Each row below holds a small network's activations on one input, seen along a few directions.
Each table varies a few parts of the input and shows all the possible inputs, shuffled.
Descriptions start from the smaller parts, as in this example, which fits no table here: one of 8 places around a ring, together with either a single point or one of 9 places around a ring or (one of 3 separate values, together with one of 4 places along a line).
Shared parts are said once, and a part with two or three values counts as separate values.
(in the rows, 128 means zero)

Other details of the inputs vary at random and push rows far along two fixed directions, the same in every table; ignore that.

A family of inputs:
row 1: [120 141 146 111 147 135 125 123 104 124 135 143]
row 2: [100 114 118 148 135 142 129 126 129 122 124 141]
row 3: [113 109 141 118 120 126 142 117 112 114 140 122]
row 4: [139 145 106 164 116 141 117 122 182 161  91 135]
row 5: [114 113 149 103 123 126 132 137 104 120 147 120]
row 6: [125 133 139 110 151 135 125 117 100 121 141 145]
row 7: [125 132 138 133 144 138 129 117 104 121 131 143]
row 8: [135 106 102 139  99 136 117 127 194 164 107 118]
row 9: [141 135 101 167 110 137 119 115 185 152  98 134]
row 10: [124 131 156 112 148 121 123 127 114 131 136 122]
row 11: [133 109 144 108 144 123 129 133 108 128 146 123]
row 12: [108 117 148 121 116 127 141 122 113 117 137 120]
row 13: [130 123 149 110 153 121 123 120 109 126 142 124]
row 14: [226 198  44  92  92  56 139 193 109  76 134  88]
row 15: [128 118 151 111 140 123 129 139 111 131 142 122]
row 16: [ 90 119 125 153 133 145 129 129 130 127 121 139]
row 17: [118 120 140 137 125 136 137 120 111 113 137 134]
row 18: [136 142 107 168 107 137 119 121 185 154  95 132]
Each input here is: one of 2 separate values, together with either a single point or one of 8 places around a ring.
- The inputs of row 11 and row 15 match in every part but the choice among 2 separate values. If row 2 is changed in the same way as row 11 into row 15, which row does it become? => row 16
- Change only the choice among 2 separate values in row 7. List by row number the other rows that result. => row 4

A family of inputs:
row 19: [107 102 168 160 131 147 145  71 132 128 127 148]
row 20: [101 119 138 159 146 160 120  87 128 126 130 158]
row 21: [147 155 161  99 133 105 156 109  71  83 148 130]
row 22: [ 92 117 194 146 137 151 120  97 130 153 127 120]
row 23: [126 147 160 106 132  96 160 142  61  88 143 115]
row 24: [ 84 104 193 129 136 146 112 121 132 166 130 138]
row 25: [144 122 114 144 106  98 125 139 155 142 127  95]
row 26: [ 84  82 160 161 116 145 150 101 126 130 120 130]
row 27: [136 116  84 127 125 117 121 143 151 134 114 117]
row 28: [132 153  99 135 130 116 122 144 151 138 105 124]
row 29: [173 132 116 135 112 111 124 103 159 132 134 108]
row 30: [140 116  96 137  86 114 149 124 153 118 115 113]
row 31: [130 164  99 142 121 123 123 148 149 135 111 123]
row 32: [ 91 137 155 147 143 161 118  88 128 134 123 161]
row 33: [162 135 113 158 118 116 143 128 148 122 104 113]
row 34: [143 169 102 144 129 131 118 140 147 131 107 125]
row 35: [145 109 108 132  94 111 128 136 157 134 129  90]
row 36: [109  89 178 148 149 154 107 111 132 154 130 137]
row 37: [155 101 109 118 106 118 115 151 158 141 126 109]
row 38: [139 107 128  90 152 111 145 153  79 108 161 120]
row 39: [ 92  96 156 110 139 163 136 114 147 157 134 144]
row 40: [138 129  89 149  96 126 128 147 155 111 127 136]
row 41: [125 138 137 131 140 112 139 160  67  81 159 133]
row 42: [135 142  87 155 126 124 125 148 147 127 117 123]
row 43: [152 150 167  80 149 106 119 152  62 107 155 116]
row 44: [144 108 101 119  88 119 131 127 162 127 135  94]
row 45: [125 130 150  67 110 107 145 137  72  90 170  97]
row 46: [136 154 108 146 100 128 127 157 152 124 115 130]
row 47: [168 124 151  81 148 106 123 122  69  97 172 129]
row 48: [137 148 120 126 154 124 131 144  75  88 147 127]
row 49: [139 126 151  47 122 115 135 154  69  94 169 115]
row 50: [ 75 102 170 138 106 152 151  95 132 132 120 136]
row 51: [150 138 119 118 112 144 148 122  34 104 141 157]
row 52: [133 131  82 149 114 127 127 145 147 121 119 122]
row 53: [142 131  95 159 104 126 128 156 150 116 122 130]
row 54: [117  98 158 146 169 154 125 116 135 159 128 142]
row 55: [164 148 118 122 146 123 123 144 156 158 113 123]
row 56: [158 134  89 125 141 116 108 116 151 138 114 134]
row 57: [144 159 103 136 138 125 116 137 149 135 101 126]
row 58: [146 160 132 103 112 144 150 126  33 108 137 154]
row 59: [ 86  96 141 147 156 144 120 119 131 149 121 139]
row 60: [ 92  78 177 145 139 142 113 122 133 158 136 137]
row 61: [172 148 114 110 141 122 124 122 162 157 122 137]
row 62: [149 160  97 125 131 120 114 112 151 132 107 141]
row 63: [139 128 160  61 130 107 131 161  63 100 165 110]
row 64: [ 69 117 165 149 115 167 131 116 131 126 132 159]
row 65: [141 140 118 118 161 117 129 142  78  92 138 127]
row 66: [133 114  78 116 118 121 121 135 155 130 120 122]
row 67: [127 142  86 118 111 121 126 133 155 128 113 130]
row 68: [123 136 153 100 119 102 162 139  64  85 144 112]
row 69: [ 76  95 185 132 114 151 130 103 135 151 134 112]
row 70: [124 152  88 126 102 128 126 138 153 125 118 128]
row 71: [137 129 142  74 151 112 145 156  77 113 158 120]
row 72: [ 75 110 147 140 138 153 127 112 132 139 117 144]
row 73: [101  88 156 143 161 145 131 123 136 162 133 141]
row 74: [157 157 125 146 115 119 141 130 152 129  97 112]
row 75: [132 121  74 130 113 121 126 132 153 120 119 128]
row 76: [143 135 121 105 166 110 122 146  76 103 141 123]
row 77: [134 149 102 123 133 111 115 147 152 150 107 120]
row 78: [104 111 134 151 153 152 117  82 134 132 122 158]
row 79: [125 146 165  90 129  88 138 147  63 103 163  98]
row 80: [139 141 147  84 161 103 140 158  76 119 156 124]
row 81: [151 106  89 110 121 126 133 141 164 142 130 122]
row 82: [174 149 129 105 116 122 108 118 161 152 121 128]
row 83: [101 116 195 135 131 155 123  71 138 149 135 134]
row 84: [155 149 103 165 124 128 122 146 148 120 119 129]
row 85: [159 151  98 158 115 124 123 119 153 116 128 143]
row 86: [162 131 118 147 119 111 119 129 152 137 123  97]
row 87: [128 153  94 136 110 127 126 146 150 130 113 123]
row 88: [132 137  96 115 122 116 120 143 153 144 109 118]
row 89: [146 127 108 155 107 103 148 136 147 127 107 111]
row 90: [153  99 102 104  98 128 118 142 164 134 130 113]
row 91: [129 129  76 139 106 129 126 136 151 117 125 128]
row 92: [123  97 154 135 163 153 126  90 142 159 138 156]
row 93: [ 97 122 156 126 156 150 108  87 135 154 117 156]
row 94: [ 72 128 177 164 134 159 127 124 125 135 128 152]
row 95: [ 89 136 176 164 141 166 123 116 124 132 124 150]
row 96: [ 91 137 174 157 133 164 123  90 130 130 131 166]
row 97: [137 132  86 146 133 116 125 144 148 130 110 123]
row 98: [ 93 124 158 136 160 152 110 112 130 155 112 141]
row 99: [129 135  90 105 115 121 120 136 158 139 115 123]
row 100: [136 123  80 139 121 119 127 141 149 124 113 122]
- What is each input in this table made of? => one of 2 separate values, together with either a single point or (one of 5 places along a line, together with one of 8 places around a ring)
- The inputs of row 71 and row 38 match in every part but the choice among 2 separate values. If row 62 is changed in the same way as row 71 into row 38, which row does it become? => row 78
- The inputs of row 32 and row 20 match in every part but the choice among 2 separate values. If row 64 is changed in the same way as row 32 into row 20, which row does it become? => row 40
- The inputs of row 69 and row 35 match in every part but the choice among 2 separate values. If row 83 is changed in the same way as row 69 into row 35, which row does it become? => row 29
- A walk changes only the place on the line of 5. It starts at row 96 and steps to row 95. List the rest of the walk in order. => row 94, row 46, row 64
- Change only the choice among 2 separate values in row 66. List by row number the other rows that result. => row 99
- Change only the choice among 2 separate values in row 52. List by row number the other rows that result. => row 87
- A walk changes only the place on the ring of 8. It starts at row 86 and steps to row 33. List the rest of the walk in order. => row 84, row 48, row 65, row 76, row 54, row 36
